A small network was trained on invented records. Each row is its activation on one of them, seen along a few directions.
Each row is followed by the record's values for the fields PUNU, ROZ, LELIF, FANAK, PUGIT, GEZE.
A field that a record lacks is left out.
The largest differences between rows may come from other fields.
(in the rows, 500 means zero)
Random noise pushes rows far along 22 fixed directions. That doesn't count. These rows show it; they differ only by the noise:
[548,616,552,500,524,615,392,432,454,471,375,315,327,618,601,422,452,457,612,372,541,340,592,581,594,475,498,605,537,299,418,493,555,465,667,438,684,586,600,402,711,403,472]
[655,549,650,563,450,500,445,504,559,716,417,304,366,506,343,363,538,616,566,364,469,455,410,354,523,426,495,603,533,553,593,514,409,486,543,460,643,544,594,281,627,581,443]
[610,346,373,250,506,711,391,379,322,404,524,604,379,572,630,566,570,386,702,702,373,509,653,577,317,451,732,441,477,693,362,526,688,472,394,353,399,650,427,529,569,533,778]
[649,581,290,710,597,401,598,366,811,445,454,516,606,404,575,682,618,692,532,692,567,594,651,549,400,394,647,584,592,744,559,711,523,369,572,527,512,445,443,352,754,429,600]
[478,420,391,569,503,579,492,420,434,581,551,607,493,385,672,411,411,731,344,323,655,348,424,423,652,541,535,650,522,499,414,612,424,551,312,409,473,409,696,646,474,628,427]
[414,501,555,459,275,336,546,362,407,519,560,610,647,381,572,504,573,355,558,551,369,652,517,640,550,529,362,436,526,451,527,472,660,335,509,484,362,555,399,589,375,521,584]
[431,368,513,660,597,375,594,521,692,450,506,363,616,561,326,452,496,521,513,344,257,471,498,582,593,326,501,520,620,304,495,228,676,744,664,358,450,546,441,601,790,385,193]
[425,403,629,482,396,400,597,366,390,635,479,493,503,369,312,549,420,467,561,402,366,753,398,492,637,583,198,569,638,693,633,616,540,266,547,473,426,408,469,693,227,632,435]
[621,449,558,514,540,551,650,440,551,561,487,506,337,201,642,450,516,574,486,479,750,430,432,428,440,405,678,519,415,637,524,579,418,578,361,427,616,367,572,546,602,526,430]
[616,428,562,709,554,553,396,421,547,413,515,315,759,656,506,271,311,550,579,228,614,527,202,594,454,511,365,643,484,465,501,465,559,490,361,408,715,474,365,559,513,402,186]
[630,595,293,477,702,689,654,467,529,460,420,732,528,343,564,476,531,549,502,669,721,430,681,424,477,515,484,459,502,456,470,612,681,516,544,497,541,382,441,556,529,530,819]
[601,289,322,584,564,582,715,598,585,644,466,631,356,401,184,447,476,570,457,358,315,570,519,479,478,233,435,747,373,699,569,568,650,548,734,247,453,644,556,495,661,572,515]
[568,413,498,449,619,491,533,607,548,571,569,657,602,410,691,596,418,498,453,473,656,314,655,631,484,566,823,589,291,512,394,408,555,500,397,553,701,558,762,498,583,191,275]
[605,431,392,618,470,279,353,542,314,606,460,661,437,521,592,293,349,461,371,456,630,510,641,650,461,564,560,464,469,421,621,661,298,248,544,378,311,427,711,339,351,578,289]
[642,606,311,405,653,533,599,336,421,607,309,644,517,456,440,424,476,513,619,451,790,531,593,536,391,553,524,544,242,614,606,740,555,595,554,304,676,448,446,625,562,423,443]
[510,677,705,681,393,503,511,586,777,534,544,413,463,583,399,659,492,832,465,312,572,362,341,334,671,384,522,662,468,520,366,352,361,679,600,543,540,462,699,390,620,555,396]
[679,535,421,577,435,696,425,539,364,618,514,281,409,665,538,434,492,458,610,390,586,489,382,510,468,330,536,522,470,545,532,489,445,476,319,565,715,341,514,310,450,371,401]
[474,479,554,602,385,526,599,417,471,542,441,421,324,414,532,650,479,392,650,525,576,513,555,476,397,418,646,431,487,559,609,460,533,161,534,492,618,247,388,508,299,419,440]
[556,571,486,490,423,394,695,542,513,535,595,611,313,208,599,629,546,449,381,482,502,627,594,513,631,433,357,576,498,655,541,622,372,405,534,667,423,431,733,446,432,441,563]
[772,431,441,623,614,533,266,468,526,269,393,305,253,545,597,415,481,457,440,692,591,458,480,469,472,515,561,354,543,600,599,628,193,491,379,440,458,303,531,346,678,458,453]
[480,689,439,515,755,360,539,275,725,155,548,392,716,476,724,534,375,601,523,396,523,663,399,457,345,738,388,525,630,583,558,691,345,494,404,653,606,395,297,569,570,445,405]
[429,306,501,470,581,525,548,514,498,541,552,617,562,504,542,595,340,577,529,488,422,524,611,657,488,504,598,662,615,601,380,561,663,284,590,446,440,643,615,489,496,606,474]
[633,471,836,375,636,605,498,430,569,214,535,491,648,357,658,366,411,327,629,480,519,595,358,604,342,676,339,603,478,564,388,493,744,458,480,548,735,761,338,715,559,354,643]
[470,645,473,412,378,445,398,395,554,621,488,420,564,442,582,501,560,596,451,392,155,496,327,413,576,625,492,636,461,522,573,598,437,515,522,501,623,615,545,416,710,515,597]

[383,488,632,484,583,467,477,615,564,403,477,515,445,622,385,638,387,634,415,579,679,397,468,400,568,616,556,385,477,501,441,453,288,615,483,525,400,403,602,495,429,637,384] : PUNU: vonov / ROZ: tovo / PUGIT: vupoz
[369,536,618,620,371,599,433,556,534,265,453,522,385,485,613,690,326,422,360,510,489,437,439,659,789,571,266,652,452,382,359,511,520,287,791,504,490,490,641,614,461,423,584] : PUNU: vonov / ROZ: lemip / PUGIT: rof
[494,297,470,639,386,613,332,571,380,524,446,542,333,642,539,622,489,604,433,729,484,497,416,530,334,386,886,393,525,715,478,576,424,456,487,329,305,343,471,597,401,665,587] : PUNU: zum / ROZ: kuri / PUGIT: rapov
[458,324,542,638,533,403,416,579,654,301,512,469,517,657,361,569,487,542,411,659,561,461,500,534,498,452,579,391,391,557,474,407,341,671,465,390,312,507,454,512,589,494,287] : PUNU: fazof / ROZ: lemip / PUGIT: rof
[294,411,548,714,291,317,670,518,720,187,659,499,480,304,753,676,469,390,326,671,389,728,433,715,377,407,393,576,449,667,551,679,373,99,568,621,370,621,356,337,486,532,605] : PUNU: zum / ROZ: zeg / LELIF: kep / FANAK: nodi / PUGIT: silu / GEZE: gil
[492,479,375,373,644,432,493,415,459,243,571,545,728,562,508,437,352,275,568,445,299,704,486,679,539,619,211,429,567,397,509,427,641,567,552,483,379,484,350,645,464,408,391] : PUNU: pag / ROZ: lemip / PUGIT: rof
[740,690,415,626,566,808,479,535,726,236,561,546,508,580,648,764,411,726,521,534,714,488,335,473,511,391,486,662,408,739,264,569,469,568,523,586,590,328,550,441,583,450,696] : PUNU: fazof / ROZ: fisan / PUGIT: rapov
[500,570,533,391,448,485,482,360,589,428,540,568,522,363,589,591,547,496,608,366,303,372,469,354,469,566,674,473,434,395,437,228,627,571,518,403,527,441,452,714,556,380,506] : PUNU: vonov / ROZ: tovo / PUGIT: vupoz
[640,581,559,641,626,438,435,596,644,275,425,389,522,599,343,461,477,349,525,602,505,530,482,453,455,516,397,283,547,349,618,318,467,534,614,553,493,305,341,447,496,343,432] : PUNU: vonov / ROZ: fisan / PUGIT: rof
[411,513,345,429,354,479,652,480,372,821,572,491,540,352,589,363,512,495,441,388,469,446,528,454,636,481,397,541,448,373,596,558,481,296,343,613,634,521,595,165,434,617,501] : PUNU: lunid / ROZ: fisan / PUGIT: rapov
[297,549,431,417,515,393,594,402,487,501,640,584,637,428,564,443,647,590,468,340,293,542,512,358,408,521,532,488,723,394,458,428,608,707,390,560,350,590,376,774,450,583,614] : PUNU: vonov / ROZ: kuri / PUGIT: silu
[588,485,438,719,561,732,524,535,615,439,499,246,262,483,492,422,474,658,370,373,613,409,442,418,770,322,205,777,662,537,430,657,359,494,482,577,596,499,672,330,691,553,543] : PUNU: fazof / ROZ: dosu / PUGIT: silu
[570,509,692,412,476,387,371,494,473,561,455,353,491,659,360,452,461,437,625,492,641,443,567,507,557,607,433,414,419,467,539,414,348,418,395,537,568,564,590,258,473,463,259] : PUNU: zum / ROZ: zeg / LELIF: kep / FANAK: nodi / PUGIT: silu / GEZE: gil
[424,603,388,615,517,371,499,327,523,454,548,294,520,546,663,461,618,515,554,394,496,542,603,518,494,431,547,505,793,416,529,518,473,544,401,620,494,447,442,524,549,389,381] : PUNU: vonov / ROZ: lemip / PUGIT: rof
[493,634,614,600,413,384,445,334,668,465,428,470,695,648,415,412,621,657,652,492,584,462,514,470,400,483,526,507,488,419,449,429,630,542,595,388,505,719,309,451,652,593,569] : PUNU: vonov / ROZ: kuri / PUGIT: rapov
[458,466,385,563,263,671,347,267,578,237,593,531,470,413,670,654,472,494,499,495,294,430,353,341,640,607,365,601,478,557,434,437,548,166,376,445,439,403,400,592,388,520,763] : PUNU: pag / ROZ: dosu / PUGIT: rof
[564,684,355,458,401,702,398,346,398,619,541,418,564,524,656,477,462,629,576,279,427,399,282,340,677,529,452,541,599,379,443,420,535,527,352,528,620,233,535,498,437,555,552] : PUNU: vonov / ROZ: kuri / PUGIT: rapov
[718,474,506,538,582,590,370,514,535,281,580,741,531,548,453,292,393,533,532,304,559,444,428,300,254,580,468,560,369,507,431,372,553,499,440,362,418,561,420,648,317,532,598] : PUNU: vonov / ROZ: zeg / LELIF: kep / FANAK: duti / PUGIT: silu / GEZE: gil
[439,688,474,411,436,652,653,430,532,464,621,386,490,374,720,525,476,541,550,275,363,607,225,491,473,411,377,707,573,543,432,604,560,503,491,624,679,545,450,444,587,573,687] : PUNU: vonov / ROZ: tovo / PUGIT: vupoz
[423,415,522,557,428,572,602,612,484,435,542,483,422,607,397,553,526,454,476,564,680,528,516,614,517,319,366,526,357,560,430,524,464,551,479,505,448,618,476,434,466,510,482] : PUNU: fazof / ROZ: zeg / LELIF: kep / FANAK: nodi / PUGIT: silu / GEZE: gab
[509,476,353,444,552,351,577,447,570,439,513,562,494,383,343,592,528,435,453,547,160,775,528,430,455,584,290,517,576,725,692,654,450,380,594,541,351,498,412,514,455,523,626] : PUNU: zum / ROZ: kuri / PUGIT: silu
[555,655,470,516,485,605,549,265,481,591,379,405,598,394,532,413,639,557,638,670,827,464,565,498,723,493,250,431,705,361,495,620,608,423,408,525,552,364,395,421,544,650,684] : PUNU: fazof / ROZ: zeg / LELIF: sabol / FANAK: duti / PUGIT: silu / GEZE: lume
[493,610,499,659,294,431,552,431,756,417,423,478,408,382,460,539,613,517,423,598,609,374,466,448,625,402,403,521,193,425,571,482,379,474,619,376,525,528,460,293,738,490,542] : PUNU: fazof / ROZ: zeg / LELIF: kep / FANAK: duti / PUGIT: rapov / GEZE: gil
[620,666,438,642,278,316,432,228,542,307,595,405,409,420,696,463,548,525,552,304,500,621,300,468,562,371,404,432,594,496,528,442,307,583,419,407,269,220,478,523,510,549,361] : PUNU: vonov / ROZ: kuri / PUGIT: rapov
[485,554,407,698,424,522,343,393,670,336,532,270,522,624,568,513,582,614,470,396,430,363,416,353,520,493,479,572,514,430,491,439,363,465,338,533,585,490,403,421,623,386,471] : PUNU: fazof / ROZ: tovo / PUGIT: vupoz
[422,704,320,475,523,448,468,407,383,351,355,475,351,594,611,372,552,359,465,533,542,532,618,531,365,549,478,383,374,362,622,693,371,620,643,438,505,501,329,547,556,448,586] : PUNU: lunid / ROZ: lemip / PUGIT: rof
[556,735,667,730,345,436,597,549,670,475,478,585,338,313,593,658,512,487,518,477,658,515,554,492,431,375,585,565,453,482,513,456,494,280,831,554,527,312,536,510,356,398,557] : PUNU: fazof / ROZ: lemip / PUGIT: rof
[478,459,629,550,642,520,491,598,648,383,501,310,370,603,307,567,466,611,477,533,350,509,496,436,685,387,380,461,800,462,415,391,410,728,657,511,290,427,564,464,673,665,426] : PUNU: fazof / ROZ: dosu / PUGIT: silu
[585,498,300,651,511,346,351,352,591,183,589,430,536,591,727,361,439,479,462,371,487,590,481,606,320,515,440,595,517,538,535,644,326,319,378,474,417,617,435,333,620,446,421] : PUNU: pag / ROZ: dosu / PUGIT: vupoz
[765,510,432,437,506,592,363,382,421,461,534,858,601,251,843,160,450,544,465,457,694,343,470,445,336,645,648,528,352,414,405,547,626,455,374,302,485,557,537,593,486,619,738] : PUNU: pag / ROZ: fisan / PUGIT: rof
[310,377,520,238,652,277,654,685,431,590,503,342,414,586,241,530,365,282,489,447,245,624,570,571,478,547,408,344,441,449,693,455,304,520,539,587,500,575,541,218,530,512,145] : PUNU: zum / ROZ: tovo / PUGIT: vupoz
[249,398,476,506,567,608,591,443,639,447,525,220,462,526,474,725,451,622,455,582,336,508,372,379,644,530,462,533,702,632,537,573,403,453,376,638,590,403,419,440,578,609,483] : PUNU: zum / ROZ: zeg / LELIF: kep / FANAK: nodi / PUGIT: rapov / GEZE: gil
[666,472,579,394,735,458,506,506,539,629,474,596,561,405,459,328,400,552,578,311,533,541,556,512,282,580,611,699,479,618,513,603,564,513,596,415,629,681,580,549,576,483,376] : PUNU: fazof / ROZ: dosu / PUGIT: silu

Here are new rows. What are their fields?
[558,571,444,502,648,443,447,563,411,486,548,536,536,463,774,359,383,487,390,437,413,686,520,688,369,585,466,659,751,544,513,820,468,346,599,649,496,620,610,439,497,534,608] : PUNU: zum / ROZ: zeg / LELIF: kep / FANAK: duti / PUGIT: silu / GEZE: gil
[485,547,515,601,544,644,605,444,639,404,424,536,614,507,254,489,469,607,511,471,698,414,362,289,651,538,266,477,339,440,494,384,577,711,498,408,579,328,329,705,437,524,499] : PUNU: lunid / ROZ: lemip / PUGIT: rof
[357,371,412,708,345,473,452,602,515,361,513,530,644,667,382,657,650,410,331,777,435,485,577,548,623,521,384,370,394,477,520,407,544,461,393,605,412,534,367,596,387,278,620] : PUNU: zum / ROZ: kuri / PUGIT: vupoz
[643,264,519,390,495,410,450,467,614,464,674,666,904,350,554,532,456,433,552,675,407,539,488,579,457,672,482,459,399,616,467,371,627,205,200,552,481,610,464,326,454,454,482] : PUNU: fazof / ROZ: tovo / PUGIT: vupoz
[257,456,627,552,630,613,664,495,442,367,463,408,544,440,502,388,398,458,412,432,682,462,448,447,594,640,185,505,630,296,483,555,580,464,435,624,651,481,337,758,320,534,536] : PUNU: zum / ROZ: tovo / PUGIT: vupoz
[378,375,288,720,474,448,677,605,556,520,521,337,617,628,323,540,658,381,461,686,492,685,563,611,348,255,426,417,461,586,686,577,502,439,386,632,544,506,187,350,464,355,443] : PUNU: fazof / ROZ: lemip / PUGIT: rof
[467,454,709,610,542,466,491,595,592,314,467,679,589,379,592,449,308,473,361,616,651,451,473,502,415,737,433,486,439,411,490,531,521,144,623,547,536,541,459,513,318,577,637] : PUNU: vonov / ROZ: kuri / PUGIT: rapov
[595,377,412,447,777,632,559,673,491,525,457,648,311,292,430,353,323,581,221,388,508,421,394,296,538,628,444,614,407,596,587,671,323,663,496,433,539,412,705,641,514,578,491] : PUNU: zum / ROZ: zeg / LELIF: kep / FANAK: duti / PUGIT: silu / GEZE: gil
[318,438,576,527,506,620,533,586,513,591,509,514,565,513,448,533,354,713,404,433,346,508,186,381,461,509,582,526,561,520,477,524,497,588,574,417,473,375,402,646,424,811,524] : PUNU: fazof / ROZ: fisan / PUGIT: rapov
[794,414,512,593,556,375,388,684,641,434,441,652,392,416,216,354,475,419,345,469,296,542,385,312,324,562,477,481,240,626,722,433,354,514,643,348,433,521,526,470,522,407,496] : PUNU: vonov / ROZ: kuri / PUGIT: rapov
[701,682,539,314,608,376,663,667,581,567,534,636,382,358,435,480,435,487,552,382,468,625,455,451,272,404,587,460,365,568,564,478,370,618,689,514,466,470,627,237,579,603,464] : PUNU: vonov / ROZ: tovo / PUGIT: vupoz
[442,418,430,466,556,450,604,384,364,498,453,445,443,518,408,329,640,345,617,476,566,534,778,593,486,391,350,459,623,364,510,507,672,538,503,431,433,673,368,610,526,454,495] : PUNU: fazof / ROZ: tovo / PUGIT: vupoz
[288,611,693,422,337,532,596,534,431,627,361,325,230,610,442,800,529,478,604,549,686,459,583,674,623,356,563,537,349,529,419,574,403,499,710,503,623,547,618,410,578,479,395] : PUNU: fazof / ROZ: tovo / PUGIT: vupoz
[588,540,455,575,417,359,580,615,571,560,722,488,649,318,612,273,619,425,436,487,260,558,410,423,433,314,484,284,707,228,581,239,520,559,378,641,325,352,396,242,491,604,537] : PUNU: fazof / ROZ: fisan / PUGIT: rof
[690,372,458,448,579,408,512,450,462,488,534,625,377,211,652,229,524,437,410,455,515,482,542,465,371,499,578,479,429,530,571,574,400,562,386,353,413,536,566,542,610,532,457] : PUNU: fazof / ROZ: zeg / LELIF: kep / FANAK: duti / PUGIT: silu / GEZE: gil
[453,548,333,432,582,523,539,349,544,428,465,543,485,478,650,582,340,633,598,492,477,519,447,541,395,493,664,507,601,511,467,625,506,368,624,339,413,374,453,388,616,779,530] : PUNU: vonov / ROZ: tovo / PUGIT: vupoz
